A small network was shown many inputs. Here are its activations along a few directions, one row for each input.
Each table varies a few parts of the input and shows all the possible inputs, shuffled.
Descriptions start from the smaller parts, as in this example, which fits no table here: line(4) and (point or line(9) or (values(2) and ring(8))).
Shared parts are said once, and a part with two or three values counts as separate values.
(in the rows, 128 means zero)

Other details of the inputs shift rows strongly along three fixed directions, in all tables alike. That doesn't count.

Rows:
row 1: [161 105  97 115 120  63 100 137 123 129  81]
row 2: [ 93 156 138 104 150 195 183 129 116 111 150]
row 3: [103 168 133 104 144 188 182 154 101  68 134]
row 4: [ 80 128 155  67 207  90 139 159 126 140 127]
row 5: [172 119  84 153  70 178 162  83 113 125 113]
row 6: [115 122 170 188 131 133  70 112 168 176 186]
row 7: [ 89 139 161  83 183  91 126 170 123 111 128]
row 8: [101 170 142 129 130 186 162 141 115  91 153]
row 9: [ 99 173 145 126 137 190 162 140 117  95 152]
row 10: [173 133  77 157  65 181 157 106 106  88 102]
row 11: [156  92 100 113 130  75 122 115 121 151  89]
row 12: [158 107 101 126 111  72 100 135 125 128  95]
row 13: [155  98  94  81 138  66 143 127 110 130  68]
row 14: [158 102 106 115 105  73 105 131 124 124  88]
row 15: [156 111  91 102 115  67 120 146 110 106  76]
row 16: [ 93 153 143 107 148 195 184 132 116 112 147]
row 17: [156 116  94  87 120  64 126 143 112 109  62]
row 18: [ 99 168 148 113 135 191 170 144 113  84 148]
row 19: [115 113 162 178 140 137  86  93 171 198 192]
row 20: [101 167 149 124 139 193 165 136 121  95 150]
row 21: [116 123 171 185 124 134  75 112 170 172 186]
row 22: [ 92 156 134 107 161 194 184 135 113 108 150]
row 23: [161  99  99 113 125  65 102 135 123 128  77]
row 24: [112 172 130 125 113 196 176 135 110  79 142]
row 25: [156 104 105 125 112  76 104 129 125 127  89]
row 26: [ 95 181 140  97 142 188 187 153 105  70 136]
row 27: [159 108 103 110 111  68 103 132 125 131  82]
row 28: [117 108 162 175 150 131  88 104 163 196 188]
row 29: [156 110 103 124 110  73 102 130 125 130  90]
row 30: [167 121  78 162  74 179 157  79 115 127 117]
row 31: [150  93  97 108 126  76 120 114 130 152  88]
row 32: [ 86 126 164  70 202  91 146 158 126 140 127]
row 33: [116 121 171 190 133 133  67 110 170 181 186]
row 34: [ 88 137 160  70 196  82 128 182 120 106 123]
row 35: [100 174 148 124 137 192 164 137 122  98 152]
row 36: [ 83 149 152  31 221  66 144 199 107  95  95]
row 37: [181 126  77 174  32 184 147  91 113  95 111]
row 38: [ 85 147 163  75 198  87 124 173 125 121 123]
row 39: [170 130  79 157  59 172 155 109 105  85 107]
row 40: [115 109 158 175 150 129  82 102 166 197 189]
row 41: [164 116  82 156  70 178 164  86 119 126 108]
row 42: [ 98 169 149 111 139 193 170 144 114  86 147]
row 43: [ 85 125 163  57 206  85 147 165 121 136 121]
row 44: [158 109 103 113 107  70 103 132 125 129  85]
row 45: [156  92  96 100 128  70 119 116 123 148  85]
row 46: [117 122 173 182 128 137  69 111 171 179 186]
row 47: [159 108 103 108 115  67 103 132 126 133  79]
row 48: [116 125 165 186 132 126  66 121 167 176 188]
row 49: [116 128 167 177 119 131  74 118 165 170 185]
row 50: [157  85 100 113 132  73 122 122 121 152  87]
row 51: [111 104 160 175 147 131  87 108 167 197 182]
row 52: [ 89 145 158  86 176  92 126 171 122 112 132]
row 53: [116 129 165 175 116 131  78 120 161 164 184]
row 54: [113 109 166 179 142 138  94 102 162 196 185]
row 55: [115 110 146 151 142 128 111 112 149 175 154]
row 56: [ 98 177 137 100 133 183 185 153 104  68 138]
row 57: [165 129  88 166  58 169 144 103 113  97 115]
row 58: [182 128  76 178  34 184 149  88 115  97 109]
row 59: [156 104 107 126 102  78 106 128 128 124  96]
row 60: [170 130  91 168  59 175 143  95 121 106 114]
Each input here is: line(4) and (ring(5) or (values(2) and line(5))).
Changing only the line(4) part turns row 24 into row 49. The same change can be made to row 19. Which row results? -> row 45
Changing only the line(4) part turns row 43 into row 54. The same change can be made to row 14. Which row results? -> row 7
Change only the line(5) part in row 25. List by row number the other rows that result. -> row 6, row 7, row 33, row 57
Change only the line(5) part in row 3. List by row number the other rows that result. -> row 10, row 23, row 34, row 39
A walk changes only the line(4) part. It starts at row 47 and steps to row 35. List the rest of the walk in order. -> row 38, row 36
Change only the values(2) part in row 35. List by row number the other rows that result. -> row 20

Rows:
row 61: [ 99 143 157 177 150 153 108 148 142 139 174]
row 62: [100 158 163 146 139 160  94 129 154 136 175]
row 63: [150 112  78 102  83 100 148 133 106  79  58]
row 64: [119 133 165 156 156 155 130  97 163 165 167]
row 65: [199 105  73 139  58 112  95  93 128 127  87]
row 66: [119 140 142  66 168  70 147 168 105 100 105]
row 67: [134 149 121 154 113 208 168 134 104  93 151]
row 68: [137 129  80 123 128 189 199 113  81 106 107]
row 69: [ 99 121 140  54 161  80 143 167 114  91  95]
row 70: [126 105 109 114 149  76 123 112 140 177 139]
row 71: [163  87  74 195  34 180 138  55 149 180 153]
row 72: [128 103 123 140 151  85  86 140 136 136 124]
row 73: [104 127 146  60 156  77 149 178 111  99  94]
row 74: [143  99 136 124 153  87 102 149 125 145 130]
row 75: [119  91 150 110 145  92 121 116 135 169 106]
row 76: [113 156 131 150  86 190 168 134 119  91 136]
row 77: [126  87  97 123 164  90 118 125 136 181 136]
row 78: [112 122 161 160 178 175 130 113 158 165 166]
row 79: [106 160 117  93 166 221 227 137  75  74 108]
row 80: [118 155 173 150 128 162  99 131 151 154 183]
row 81: [169 115  68 118 104 105 151 148  90  85  60]
row 82: [141 128 141 120 128  84  83 143 142 150 120]
row 83: [139 137 110 139  71 164 164 128 112  91 109]
row 84: [133 125 142 126 137  70 104 140 132 139 127]
row 85: [104 147 164 153 141 143 110 120 146 132 182]
row 86: [110 149 168 142 160 174 120 110 169 167 157]
row 87: [137  96 126 131 152  88  89 136 134 139 130]
row 88: [188 103  60 144  68 113 118  78 118 164  75]
row 89: [138  94 129 119 158  90  96 138 130 137 132]
row 90: [103 172 114  84 148 193 231 123  76  82 122]
row 91: [155  94  70  83  92 110 184 108  87 117  53]
row 92: [179 118 100 198  51 161 110  69 138 132 150]
row 93: [ 79 171 156 108 170 136 147 154 122  90 149]
row 94: [ 75 158 149 115 186 155 145 168 118  89 148]
row 95: [167 135 107 197  59 151 120  95 132 129 139]
row 96: [128 120 133 132 137  72  92 128 140 134 127]
row 97: [ 98 196 114  92 131 195 183 155 100  47 108]
row 98: [105 164 166 164 128 154  94 138 155 147 172]
row 99: [127 103 151 113 125  80 106 145 137 144 124]
row 100: [140 159 132 140 100 187 172 118 108  96 155]
row 101: [135  96 151 115 121  81 103 138 139 152 129]
row 102: [130  91 145 111 126  84  97 127 143 144 131]
row 103: [ 92 148 103  19 194  93 174 169 106 120  92]
row 104: [101 166 163 168 128 151  93 141 156 145 168]
row 105: [165  97  82 131  65 102 124 112 121 105  76]
row 106: [131 111 142 118 158  83 119 111 129 164 113]
row 107: [ 93 164 166 145 149 133 128 148 136 122 165]
row 108: [ 90 160 173 121 171 172 133 123 136 155 151]
row 109: [122  98 145 108 130  83 100 133 141 136 126]
row 110: [127 129 130 125 133  84  74 136 148 139 116]
row 111: [177 115  78  92  97  95 152 116  96  85  75]
row 112: [129 143 113 163 112 208 152 119 114  91 153]
row 113: [131  88 146 114 147  94 120 113 160 169 106]
row 114: [181 127  95 195  42 178  91  74 146 138 140]
row 115: [132 134 139 118 133  82  87 150 140 143 116]
row 116: [106 137 163 169 151 159 111 144 140 142 182]
What do these inputs look like to the network? -> values(4) and (line(4) or (values(2) and line(5)))
Changing only the values(4) part turns row 116 into row 115. The same change can be made to row 87. Which row results? -> row 114
Change only the line(4) part in row 91. List by row number the other rows that result. -> row 71, row 75, row 113

Rows:
row 117: [ 75 143 193 161 169 132  85 153 157 151 214]
row 118: [137  88 163 153  73  55  50 110 179 188 143]
row 119: [ 85 146 131  52 189  82 151 200  98  74 108]
row 120: [ 85 167 210 154 168 142  84 138 165 160 208]
row 121: [115 126 133 108  83 172 180 100 126 124 131]
row 122: [141 150 109 141 107 194 168  94 121 128 134]
row 123: [169  89  73  71 139  22 115 127 116 151  40]
row 124: [170  88 116 141 106  48  64 131 140 143  83]
row 125: [141 126 109 142 103 128 110 137 128 111 105]
row 126: [159 102  82 157  91 151 149  98 111 131 124]
row 127: [159 117 102  75 135  19  96 150 119 120  55]
row 128: [195  81  82 157  78 122 124  84 128 144  81]
row 129: [163 128 102 133 102 149 151  90 120 139 110]
row 130: [102 133 184 159 152 119  90 142 148 140 193]
row 131: [153  93 164 191 112  73  33 115 174 181 147]
row 132: [140 124 111 138 116 175 180 107 105 108 138]
row 133: [ 84 174 149  48 194  93 143 184 112  89 107]
row 134: [124 134 115 139 121 191 184 115 105 109 150]
row 135: [137 129 117 145 113 195 166 108 117 120 126]
row 136: [ 96 169 138  94 161 118 128 160 128 106 126]
row 137: [ 86 136 194 164 164 119  80 147 158 155 210]
row 138: [128 150 101 133 117 183 161 106 122 132 129]
row 139: [ 81 158 153  42 199 105 153 201 102  67  95]
row 140: [154 108  96 147 103 155 140 104 124 133 105]
row 141: [121 135  99 141 117 193 179 115 105 108 144]
row 142: [130 132 102 145 113 193 164 111 120 118 120]
What do these inputs look like to the network? -> values(2) and (point or (values(3) and line(4)))
List by row number the other rows that have the values(2) part in common with row 133. -> row 117, row 118, row 119, row 120, row 124, row 125, row 127, row 130, row 131, row 136, row 137, row 139
Change only the values(2) part in row 127. List by row number the other rows that result. -> row 122
